Each row below holds a small network's activations on one input, seen along a few directions.
In each table, some parts of the input vary, and every possible input appears once, in random order.
Descriptions start from the smaller parts, as in this example, which fits no table here: one of 8 places around a ring, together with either a single point or (one of 2 separate values, together with one of 4 places along a line) or one of 11 places around a ring.
Shared parts are said once, and a part with two or three values counts as separate values.
In the rows, zero is written as 128.

Other details of the inputs shift rows strongly along two fixed directions, in all tables alike. That doesn't count.
To show where, the next rows are all for the same input, with only those details redrawn:
[154 113 138 105 141 122 133 153  68 142 102 126]
[119 100 149 134  76 126 124 113 143 126 233 107]
[105 128 125 121  98 166 140 170 155 131 115 113]
[168  85 163 118 118  81 116  96  57 136 222 119]

A family of inputs:
x1: [118 134 105 139 119 162 138 153 173 136 111 116]
x2: [102 154 135 116 125 168 139 135 168 110 108 113]
x3: [118 134 106 138 120 167 140 154 171 139 113 116]
x4: [106 154 131 121 118 171 145 135 166 127 109 113]
x5: [ 95 154 123 121 113 144 129 122 178 119  95 141]
x6: [154 137 140 105 161 127 137 116  79 132  96 127]
x7: [110 110 150 172 157  46 130  64  50 139 218 119]
x8: [165 120 114 126 160 109 127 132  89 138  96 140]
x9: [104 159 116 133 127 147 120 132 183 121 102 140]
x10: [102 128 114 134  91 140 127 150 169 125  96 136]
x11: [155 142 127 120 171 110 117 114  92 126  94 149]
x12: [104 132 110 134 107 143 115 167 172 126 108 140]
x13: [112 131 118 129 115 168 133 178 163 136 122 117]
x14: [119 126 147 139  94 122 126  75 156 108 222 113]
x15: [ 96 120 123 161 168  85 146 146  56 147  98 128]
x16: [155 118 120 120 140 104 127 120  81 134  85 143]
x17: [ 98 128 118 161 172  85 149 133  59 150  96 126]
x18: [139 142 146  99 162 102 117 107  92 121  86 152]
x19: [101 130 109 129 109 140 117 165 175 129 108 144]
x20: [109 131 107 142 107 142 120 157 177 130 103 139]
x21: [111 129 104 144 110 150 125 158 173 125 105 136]
x22: [117 147 117 135 128 170 138 146 174 139 113 115]
x23: [173 101 162 124 131  84 122  64  67 139 213 117]
x24: [110 124 117 129  99 166 145 159 161 131 108 114]
x25: [144 141 143 106 162 112 121 110  85 113  89 144]
x26: [111 132 112 130 103 166 147 147 164 134 106 112]
x27: [112 131 111 131 102 161 146 146 166 131 104 112]
x28: [113 136  99 144 114 150 128 146 176 128 103 134]
x29: [112 155 119 130 135 167 136 140 176 123 112 119]
x30: [108 125 112 134  97 152 140 154 165 119 102 126]
x31: [148 139 134 112 155 109 125 107  85 121  86 146]
x32: [111 101 141 139  68 100 106 102 152 115 220 130]
x33: [116 145 111 136 127 165 136 143 176 130 110 116]
x34: [105 126 120 121  99 166 140 168 156 126 114 115]
x35: [102 154 136 115 126 174 141 136 166 113 110 113]
x36: [109 159 133 123 142 175 134 145 173 123 118 115]
x37: [109 143 116 132 109 160 143 135 168 120 101 118]
x38: [121 108 126 151  91 100 108  86 170 131 219 135]
x39: [159 123 116 126 154  97 115 127  93 144  90 150]
x40: [117 127 111 137 116 167 137 166 168 136 115 117]
x41: [154 132 122 119 164  98 114 115  99 141  89 154]
x42: [111 133 109 134 101 157 145 146 166 126 102 117]
x43: [151 144 136 114 178 113 114 117  92 118  96 147]
x44: [ 94 127 116 121  92 139 124 158 167 123 101 141]
x45: [152 138 135 110 158 113 132 111  84 120  90 139]
x46: [110 142 118 128 111 164 144 136 168 125 103 112]
x47: [164 114 154 126 149  60  98  54  87 129 210 150]
x48: [167 122 124 121 162 122 132 138  84 155 103 127]
x49: [161 119 131 113 145 121 140 131  76 150  96 123]
x50: [154 137 139 106 160 121 135 115  81 129  94 127]
x51: [108 157 129 123 143 175 133 143 174 118 117 116]
x52: [116 128 107 142 113 158 135 165 170 128 111 123]
x53: [164 113 119 126 156 108 125 144  86 135  98 142]
x54: [100 127 114 128  93 149 128 160 160 115 103 133]
x55: [110 124 116 131  98 160 143 158 163 128 106 114]
x56: [116 129 164 128 103 134 125  81 154 113 230 105]
x57: [150 131 130 116 145  99 120 110  88 133  81 147]
x58: [ 56 107 138 182 101  89 132 114 126 126 239 108]
x59: [159 111 128 118 139 112 135 140  75 133  93 132]
x60: [131 101 139 150  93 127 122 111 156 136 235 110]
x61: [ 98 144 115 127 105 141 129 126 178 126  93 138]
x62: [117 127 109 138 115 162 136 165 171 133 113 118]
x63: [155 115 121 120 151 106 112 150  81 131  99 149]
x64: [146 141 137 110 153 101 119 107  89 126  84 149]
x65: [124 128 139 147 111 118 117  80 167 110 227 123]
x66: [130 118 133 153 104 121 120  86 164 119 226 115]
x67: [111 147 106 142 122 153 126 136 179 123 102 134]
x68: [159 114 122 118 155 109 120 154  81 130 103 143]
x69: [117  98 139 139  74 112 119 107 148 109 226 120]
x70: [163 118 164 125 153  65  92  59  85 118 213 144]
x71: [103 135 109 135  95 141 130 138 172 128  94 134]
x72: [ 92 149 133 152 187  91 146 120  62 137  97 128]
x73: [114 127 155 133 101 119 120  74 159  96 223 118]
x74: [106 129 106 137 109 140 122 155 180 134 103 143]
x75: [ 38 166 128 162 152 138 150 140 149 118 112 114]
x76: [156 144 140 112 182 121 123 124  89 120 102 134]
x77: [161 142 138 113 177 128 130 125  87 142 105 130]
x78: [163 131 121 124 168 112 125 122  91 132  95 140]
x79: [172  89 145 132 121  67 119  68  69 127 207 130]
x80: [112 128 114 129 115 168 132 176 163 131 120 118]
x81: [114 105 132 143  75  98 115  79 163 126 212 131]
x82: [155 143 138 112 182 117 121 121  92 117 100 141]
x83: [108 130 157 133  95 108 107  70 163 102 216 128]
x84: [153 111 125 120 136 103 125 132  78 131  87 145]
x85: [154 113 138 105 141 122 133 153  68 142 102 126]
x86: [153 129 126 118 148 107 125 110  84 128  84 143]
x87: [156 128 128 116 151 110 133 114  84 127  88 137]
x88: [157 134 123 123 162 100 113 117  96 138  89 150]
x89: [157 142 142 108 184 125 124 124  89 125 104 129]
x90: [116 145 112 135 128 170 138 144 174 134 112 116]
x91: [161 113 126 114 157 118 123 157  78 138 106 131]
x92: [112 156 116 134 133 163 135 140 176 118 111 124]
x93: [124  98 146 142  77 125 129 104 148 131 228 106]
x94: [146 144 139 107 178 103 110 114  99 126  93 155]
x95: [168  83 157 120 118  76 114  93  59 128 218 121]
x96: [167 121 116 126 160 113 130 135  86 141  98 134]
x97: [112 130 110 134 113 159 130 175 165 123 117 124]
x98: [115 128 157 133 101 124 122  77 156  99 226 111]
x99: [112 155 120 129 136 172 137 141 174 127 115 118]
x100: [113  98 138 143  70  98 113  90 160 123 215 133]
x101: [124 114 143 140  90 128 129  80 154 123 223 105]
x102: [105 127 117 126  96 157 138 167 157 118 110 120]
Q: What is each input in this table made of?
A: one of 6 places along a line, together with either a single point or (one of 2 separate values, together with one of 8 places along a line)
Q: Changing only the place on the line of 6 turns x72 into x58. The same change can be made to x31. Which row results?
A: x54
Q: Changing only the place on the line of 6 turns x87 into x30. The same change can be made to x86. Which row results?
A: x84
Q: Changing only the place on the line of 6 turns x68 into x65. The same change can be made to x32. Which row results?
A: x64
Q: Which other rows does x12 become when the place on the line of 8 takes its other values? List them by row number.
A: x13, x19, x63, x68, x80, x91, x97
Q: Which other rows does x4 become when the choice among 2 separate values takes its other values? List them by row number.
A: x77
Q: Which other rows does x60 become when the choice among 2 separate values takes its other values? List them by row number.
A: x93
Q: Which other rows does x51 become when the place on the line of 8 takes its other values? List them by row number.
A: x36, x43, x70, x76, x82, x89, x94
Q: Start at x44 and move only the place on the line of 6, one step at a time. The first step leads to x100. Which rows follow, in order?
A: x81, x61, x5, x18

A family of inputs:
x103: [124 133 124 122 113 137 122 126 158 119 115 135]
x104: [168 118 141 124 149 102 116  98  98 133 167 132]
x105: [168 139 125 104 182 131 132 143  76 139  56 135]
x106: [118 142 138 113 121 154 134 130 147 118 123 118]
x107: [ 91 147 124 139 125 156 144 145 158 123 111 116]
x108: [149 103 153 145 138  76 117  70  79 131 234 119]
x109: [ 93 105 111 147  65 159 141 175 177 135 155 107]
x110: [151 101 150 148 138  70 113  70  85 135 232 125]
x111: [170 131 135  93 164 104 124 126  59 132  54 152]
x112: [139 122 150 128 119 123 124  92 130 118 197 117]
x113: [124 137 139 117 155 122 138 133  85 130  94 126]
x114: [125 120 139 129 124  94 123 102  99 125 143 136]
x115: [107 140 115 142 100 160 122 132 205 120 152 125]
x116: [130 155 100 108 154 163 134 176 144 131   6 147]
x117: [ 85 140 111 157 103 150 128 138 196 124 150 123]
x118: [ 78 137 117 149  89 143 130 132 194 116 141 125]
x119: [156 128 121 118 180  92 125 136  57 140  60 152]
x120: [128 108 112 122  84 167 137 180 158 137 114 116]
Q: What is each input in this table made of?
A: one of 2 separate values, together with either a single point or one of 8 places along a line
Q: Changing only the choice among 2 separate values turns x108 into x105. The same change can be made to x114. Which row results?
A: x111

A family of inputs:
x121: [144 145 142 108 170 113 124 119  73 127  80 138]
x122: [ 99 153 116 125 123 164 145 155 150 122  68 124]
x123: [ 90 118 121 153  96 142 133 140 172 130 185 116]
x124: [103 128 129 129  94 154 139 138 166 120 139 112]
x125: [169 117 126 112 151 116 126 146  80 142 105 129]
x126: [118 128 114 125  96 154 129 151 169 127 103 132]
x127: [111 127 126 136 105 157 138 151 169 127 147 107]
x128: [131 138 102 124 126 166 133 174 160 137  59 134]
x129: [ 92 122 115 164  92 132 126 121 186 125 188 117]
x130: [159 124 144 120 157 113 129 111  92 128 139 126]
x131: [166 136 134 107 167 115 116 114  93 131 113 137]
x132: [ 90 124 135 147  75 142 131 127 173 119 189 107]
x133: [149 120 118 132 165  98 126 147  73 144  85 138]
x134: [139 120 125 126 151  94 126 122  78 138  89 141]
x135: [100 140 102 145 132 148 136 155 162 136  80 128]
x136: [164 130 139 104 150 105 110 109  95 126 104 149]
x137: [152 114 154 129 139 103 117  80 108 120 208 120]
x138: [143 137 141 113 161 113 126 116  76 125  95 136]
x139: [122 115 114 137  95 155 124 156 175 130 145 127]
x140: [154 126 151 120 154 108 118  92 102 124 170 124]
x141: [ 95 145 132 137 104 151 135 125 167 114 137 120]
x142: [ 92 128 133 143  86 146 132 115 172 121 173 110]
x143: [139 118 124 127 148  94 127 129  75 136  91 141]
x144: [168  94 141 135 113  94 108 102 108 135 208 128]
x145: [ 96 154 108 132 135 145 138 157 155 123  47 140]
x146: [123 125 119 142  92 148 122 119 191 121 177 124]
x147: [162 123 132 105 142 111 127 118  81 128 109 136]
x148: [153 113 151 117 119  96 110  75 107 116 202 130]
x149: [106 140 134 124  93 145 119 106 188 110 173 122]
x150: [ 93 161 110 127 142 145 131 151 159 121  46 141]
x151: [147  97 157 126 109  94 122  98  94 125 206 115]
x152: [160  96 146 126 105  91 109  82 108 130 197 134]
x153: [141 109 134 150 132  81 116  82 106 127 203 130]
x154: [154 101 149 133 124 102 124  94 100 131 210 114]
x155: [147 127 126 124 171 108 134 132  73 148  88 135]
x156: [160 121 135 115 163 121 134 130  81 141 101 124]
x157: [ 87 117 133 146  74 146 131 131 170 118 192 110]
x158: [145 124 126 127 163 108 133 135  75 146 103 134]
x159: [ 91 137 128 155 104 140 132 112 189 121 190 119]
x160: [160  92 140 128 115 101 115 108  99 133 214 122]
x161: [103 113 130 144  87 154 133 138 179 122 197 105]
x162: [169 116 139 124 141 103 107  94 109 127 167 140]
x163: [ 98 127 136 136  83 148 135 110 183 110 186 110]
x164: [106 167 117 125 154 169 136 157 156 126  58 127]
x165: [ 92 133 121 162 102 132 125 110 193 117 186 123]
x166: [115 141 112 113 114 165 138 159 158 130  67 126]
x167: [ 95 154 110 125 133 155 148 161 148 128  52 133]
x168: [162 102 141 128 122 101 115  87 106 135 207 121]
x169: [100 144 108 137 132 156 144 177 152 139  76 123]
x170: [138 130 131 124 159  91 119 109  85 125 102 146]
x171: [100 127 128 152  93 148 132 135 172 126 183 105]
x172: [148 130 153 108 151 108 121 100  92 121 133 130]
x173: [104 138 110 133 128 169 142 182 146 134  79 119]
x174: [104 128 121 119 111 164 144 174 148 125  86 119]
x175: [145 113 160 121 126  98 117  75 104 114 202 123]
x176: [169 134 128 105 172 120 122 126  84 132  90 139]
x177: [ 90 131 104 136 116 146 137 176 149 129  67 133]
x178: [166 107 145 135 120  96 108  80 122 125 215 134]
x179: [135 117 139 125 141  96 129 109  82 138 132 133]
x180: [161 124 135 116 162 118 134 122  82 132 115 126]
x181: [100 129 126 152  96 151 133 127 173 126 181 107]
x182: [140 126 124 126 154  94 127 120  79 130  90 144]
x183: [126 155 108 117 140 170 139 165 160 128  59 130]
x184: [126 131 111 132 112 160 128 148 176 134 106 128]
x185: [147 125 134 115 152 113 133 135  62 137  85 131]
x186: [106 146 114 135 130 166 141 156 155 135  85 117]
x187: [ 98 131 141 136  87 147 133 109 186 108 185 113]
x188: [167 125 134 108 147 108 120 121  90 129  92 150]
x189: [147 113 116 131 164 100 125 151  69 144  90 140]
x190: [155  99 146 122 105  95 116  90  99 127 204 124]
x191: [138 120 133 120 148  99 132 139  70 140  98 135]
x192: [124 144 108 115 119 161 135 161 159 125  52 140]
x193: [153  96 149 124  97  92 114  94 103 126 217 120]
x194: [135 113 131 119 147 103 132 144  66 139 101 138]
x195: [123 149 117 126 126 159 120 138 184 123 107 135]
x196: [ 97 164 114 131 151 158 136 152 164 129  73 132]
x197: [109 143 119 114 126 168 147 164 149 129  52 121]
x198: [111 139 126 124  98 152 130 127 176 115 138 125]
x199: [139 138 136 113 169 103 129 120  74 130  83 145]
x200: [172 129 122 107 165 120 129 133  79 137  87 136]
x201: [161  92 147 127 100  88 109  98 104 129 202 132]
x202: [144 135 133 125 174 106 126 115  85 134 113 139]
x203: [105 152 121 139 128 162 139 143 165 123 111 120]
x204: [169 117 126 114 150 116 125 132  82 141 116 130]
x205: [115 136 125 126  99 149 119 122 184 113 134 135]
x206: [139 134 137 118 160 101 132 120  78 132  95 143]
x207: [ 87 132 122 141  98 141 138 136 164 127 139 121]
x208: [114 113 119 130  82 149 124 151 171 124 140 130]
x209: [106 112 126 131  73 147 127 137 173 120 180 117]
x210: [ 93 138 106 137 117 142 137 171 152 129  65 130]
x211: [148 135 122 128 181 101 121 123  82 133  84 146]
x212: [ 98 158 108 139 145 146 128 145 170 125  81 135]
x213: [ 98 142 131 147 110 152 127 112 181 115 179 114]
x214: [ 87 156 126 129 125 146 133 132 168 120 103 131]
x215: [146 131 126 126 169 108 134 126  79 139 101 137]
x216: [153 132 130 123 166 118 133 126  76 135 102 129]
Q: Changing only one part turns x133 into x127. The same change can be made to x211. Which row results?
A: x137
Q: What is each input in this table made of?
A: one of 2 separate values, together with one of 6 places along a line, together with one of 8 places along a line
Q: Which other rows does x184 become when the place on the line of 6 takes its other values? List them by row number.
A: x135, x155, x156, x168, x186
Q: Which other rows does x191 become when the choice among 2 separate values takes its other values? List them by row number.
A: x169
Q: Start at x208 and move only the place on the line of 6, one step at a time. The first step leads to x209. Which rows follow, in order?
A: x174, x157, x194, x177
Q: Start at x150 and move only the place on the line of 8, one step at a time. The first step leads to x170. Which rows follow, in order?
A: x145, x182, x134, x143, x210, x177
Q: Start at x121 and move only the place on the line of 8, one step at a time. The first step leads to x138. Which rows follow, in order?
A: x141, x122, x142, x185, x132, x157
